A small network was shown many inputs. Here are its activations along a few directions, one row for each input.
In each table, some parts of the input vary, and every possible input appears once, in random order.
Descriptions start from the smaller parts, as in this example, which fits no table here: line(6) and (point or line(11) or (values(3) and ring(5))).
Shared parts are said once, and a part with two or three values counts as separate values.
In the rows, zero is written as 128.

Other details of the inputs vary at random and push rows far along two fixed directions, the same in every table; ignore that.

Rows:
x1: [116 123 133 124 114 139 117 128 128 119 129 129 113]
x2: [136 115 117 124 133 120 123 131 123 134 115 126 130]
x3: [119 120 119 140 120 144 125 125 129 135 118 114 111]
x4: [118 118 118 141 123 145 125 129 124 131 121 118 111]
x5: [128 107 125 127 123 134 111 130 132 126 130 121 112]
x6: [118 119 123 134 124 151 127 129 127 124 126 121 104]
x7: [123 134 121 124 135 138 150 132 130 125 119 136 121]
x8: [121 133 128 113 116 121 141 135 129 119 122 137 133]
x9: [128 112 128 127 126 137 112 119 137 141 124 117 112]
x10: [124 132 128 111 114 126 130 137 128 121 128 135 121]
x11: [124 131 118 124 130 132 150 134 127 126 119 129 125]
x12: [121 115 141 127 133 142 112 121 138 151 126 106 122]
x13: [125 127 125 130 112 152 123 116 128 139 123 121 122]
x14: [127 156 175 153 199  98 122  86 127 138 153 156 140]
x15: [125 124 122 132 108 150 121 119 127 134 122 119 124]
x16: [134 132 121 116 115 138 138 132 126 127 129 131 129]
x17: [128 128 113 134 133 128 139 134 117 132 112 126 126]
x18: [114 122 135 122 113 143 117 127 130 119 130 130 109]
x19: [131 121 127 112 136 130 133 129 137 126 123 136 124]
x20: [151 146 113 170  68  52 119 169 146  83 153 109 226]
x21: [133 132 120 113 117 145 137 131 126 127 128 134 124]
x22: [130 136 122 118 123 141 146 128 130 123 123 141 136]
x23: [133 134 116 116 119 137 142 130 124 131 119 132 138]
x24: [129 110 126 130 123 132 109 123 136 135 124 116 116]
x25: [115 121 130 125 112 138 116 130 126 122 127 129 112]
x26: [138 116 124 110 126 127 122 134 130 132 127 123 118]
x27: [119 119 119 138 121 143 127 132 125 125 125 120 109]
x28: [116 124 131 129 113 133 115 123 130 131 122 123 118]
x29: [139 113 121 117 128 126 120 135 127 134 124 123 118]
x30: [127 105 124 129 127 138 109 125 130 134 125 120 111]
x31: [134 158 155 146 213 101 150 100 118 136 145 157 143]
x32: [131 126 116 128 128 133 136 137 120 133 120 123 115]
x33: [125 122 124 127 113 156 124 124 125 123 130 126 117]
x34: [147 159 162 145 205 104 139  97 114 136 155 161 149]
x35: [127 131 128 111 111 124 129 137 125 125 125 130 124]
x36: [111 129 146 127 123 140 117 121 132 145 126 113 125]
x37: [120 130 139 131 120 155 122 119 130 149 126 108 134]
x38: [124 128 122 122 122 120 130 133 117 127 114 134 130]
x39: [117 120 125 134 123 150 127 129 129 123 129 121 106]
x40: [131 154 164 166 206 104 132  89 126 140 151 147 138]
x41: [136 132 120 113 115 142 136 131 123 131 125 129 127]
x42: [136 154 166 158 201 112 128  89 118 128 162 160 145]
x43: [135 117 125 109 129 130 124 133 133 128 130 129 115]
x44: [116 121 129 130 114 135 114 127 124 127 123 127 115]
x45: [128 131 118 123 126 132 141 138 127 125 127 128 118]
x46: [125 121 121 133 114 153 121 123 122 131 124 124 121]
x47: [126 109 132 124 128 141 112 125 135 125 134 123 108]
x48: [120 135 130 113 122 128 139 132 132 118 122 143 128]
x49: [123 133 124 113 117 121 135 135 125 125 118 133 133]
x50: [148 150 115 150  74  33 127 178 143  87 145 117 217]
x51: [115 128 137 140 130 143 126 125 133 148 124 103 127]
x52: [139 161 161 138 203 109 152  94 121 131 150 167 154]
x53: [129 129 117 120 125 137 140 136 123 132 121 123 115]
x54: [135 131 116 126 125 134 136 129 116 132 116 133 137]
x55: [128 128 126 117 115 122 126 138 121 127 123 130 123]
x56: [135 119 119 113 129 121 129 133 131 131 120 126 131]
x57: [127 129 118 123 126 133 141 137 126 128 125 125 116]
x58: [153 131 116 165  85  39 109 170 150  88 151 105 212]
x59: [135 116 124 111 127 126 125 134 133 129 130 126 118]
x60: [133 119 123 113 131 124 134 131 134 127 123 130 129]
Description of these inputs: values(4) and (point or line(6) or (values(2) and line(4))).
- The inputs of x7 and x48 match in every part but the values(4) part. If x39 is changed in the same way as x7 into x48, which row does it become? => x18
- The inputs of x12 and x37 match in every part but the values(4) part. If x30 is changed in the same way as x12 into x37, which row does it become? => x46
- Change only the values(2) part in x41. List by row number the other rows that result. => x23

Rows:
x61: [143  99 121  78  72  46  88 180 151  72 142 146 131]
x62: [127 125 159  85 224 197 143  61 110 178 124 174  55]
x63: [ 96  64 100  99  39 229  81 129 129 165  89  58  39]
x64: [124 154 103 143 107 148 152 135 114 125 115 130 137]
x65: [138 140 144  93 241 152 171  82  96 148 119 196  79]
x66: [132 160  91 157  72 115 159 164 131 107 118 110 176]
x67: [131 138 141  84 242 180 184  82 105 153 115 187  59]
x68: [118 109 160 134 168 164  95  88 143 170 127 105 103]
x69: [123 154 113 146  48 116 134 151 127  97 128 127 178]
x70: [ 96  54  93 125  69 216  90 139 138 140  98  68  31]
x71: [ 96  75 109 104  67 226  97 126 136 167 101  69  49]
x72: [133 183 168 164 228  51 158 102 114 140 141 164 182]
x73: [161 126  92 108  81  93 137 174 127 111 118 123 173]
x74: [119 114 194 139 228 164  82  46 127 188 138 132  81]
x75: [137 151 186 207 234  70 106  91 139 126 188 141 170]
x76: [124 143 104 135  88  92 158 172 130 123 106 104 170]
x77: [150 134  85 105 101  93 169 172 126 110 113 127 164]
x78: [ 96  51  85 116  30 218  77 147 134 146  90  71  38]
x79: [136  89 103 188  75  80  73 158 145 109 133  72 152]
x80: [124 161 123 149  59 119 147 153 133  96 137 122 175]
x81: [154 130  77 109  93  84 155 178 117 103 112 127 172]
x82: [177 179 159 155 214  27 153 127 130 109 171 167 226]
x83: [124 202 187 195 170  56 131  97 123  96 186 169 227]
x84: [134 131 136  99 160 150 150 105 130 154 127 143 109]
x85: [154 105 105  90  28  13  94 216 165  49 148 124 181]
x86: [ 79 158 187 121 192 227 144  52 107 147 144 173  70]
- What is each input in this table made of? => values(2) and (point or line(4) or line(8))
- The inputs of x72 and x76 match in every part but the values(2) part. If x69 is changed in the same way as x72 into x76, which row does it become? => x80
- Change only the values(2) part in x62. List by row number the other rows that result. => x84
- Change only the values(2) part in x85. List by row number the other rows that result. => x61

Rows:
x87: [138 108 100 117  65 126 122 161 141 131 118  84 152]
x88: [122 117 109  99  71 133 134 161 134 107 116 131 130]
x89: [111 122 149 115 181 189 135  84 108 160 117 158  77]
x90: [138 137 133 129 161 135 140 108 130 132 137 136 146]
x91: [140 150 138 134 155 141 148 112 120 135 140 139 140]
x92: [136 158 140 151 146 102 133 118 115 126 130 138 166]
x93: [147 148 153 140 177 102 126 117 135 141 151 129 165]
x94: [144 136 141 146 188  78 125 129 129 132 145 136 144]
x95: [116 137 150 147 159 123 126 106 135 135 138 126 119]
x96: [133  82  88 119  63 151 103 161 129 110 119 108  93]
x97: [136  95  93 110  47 178 102 148 139 119 123  99 108]
x98: [119 127 158 158 147 134 100 102 130 117 158 137 115]
x99: [124 108 117  95 119 203 136 116 131 153 108 121  77]
x100: [127 151 149 122 189 172 152  86 110 154 141 154 101]
x101: [137 142 127 126 113  68 133 147 139  96 138 141 183]
x102: [149 146 146 143 174 101 134 109 136 139 151 135 162]
x103: [141 132 114 144  95  78 118 143 136 127 123 110 180]
x104: [130  93  80 109  71 151 131 165 135 123  93 103  95]
x105: [109 115  98 138  57 132 126 158 141 108 110  97 140]
x106: [119 130 133 116 188 175 148  99 100 149 123 155  60]
x107: [148 131 126 146 166  78 130 130 132 123 138 131 146]
x108: [131 136 148 109 155 108 130 116 133 129 138 148 125]
x109: [ 82 112 129  97 134 251 139  96 107 157  98 129  16]
x110: [122 138 129 160 100  79 112 157 147 116 139 101 175]
x111: [117 101 135  87 108 179 106 117 123 122 130 142  68]
x112: [115 124 159  86 176 177 139  93 123 146 121 164  61]
x113: [109 155 144 155 148 131 141 115 118 128 140 137 127]
x114: [120 153 155 170 169  99 136 118 132 115 153 145 159]
x115: [149 137 108 142  98 106 140 152 141 110 137 119 186]
x116: [133 143 153 118 152  86 122 132 135 123 143 143 151]
x117: [126 114  90 126  59 121 122 154 133 121 101 104 157]
x118: [134 119  81 126  70 125 137 172 122 106 105 104 129]
x119: [113 130 156 145 158 120 119 112 131 139 139 118 121]
x120: [125  85  88 104  79 146 120 161 128 132 100  89  93]
x121: [120 130 122 152  90 112 127 149 147 115 124 109 147]
x122: [107 127 124  82 112 182 144 122 112 137 113 147  72]
x123: [134 125 152 141 151 133  97  95 119 131 144 145 121]
x124: [139 144 144 149 148  94 126 118 131 132 128 137 164]
x125: [124 131 109 101  69 130 137 159 127 107 115 126 131]
x126: [140 141 131 152 115  66 110 147 135 128 132 112 194]
x127: [127 130 159 107 161 110 126 116 128 133 138 141 121]
x128: [135 124 120 134 172 115 137 118 123 123 127 142 120]
x129: [135 126 126 139 170 119 141 127 120 121 132 147 123]
x130: [123 133  98 125  66 136 131 147 116 129 106 111 138]
x131: [135 138 158 148 171  86 118 108 123 145 140 130 161]
- The inputs of x127 and x119 match in every part but one. If x88 is changed in the same way as x127 into x119, which row does it become? => x114
- The inputs of x100 and x130 match in every part but one. If x115 is changed in the same way as x100 into x130, which row does it become? => x89
- What is each input in this table made of? => values(5) and (point or line(8))
- Change only the line(8) part in x120. List by row number the other rows that result. => x94, x104, x106, x107, x118, x128, x129
- Change only the values(5) part in x94. List by row number the other rows that result. => x93, x110, x116, x126
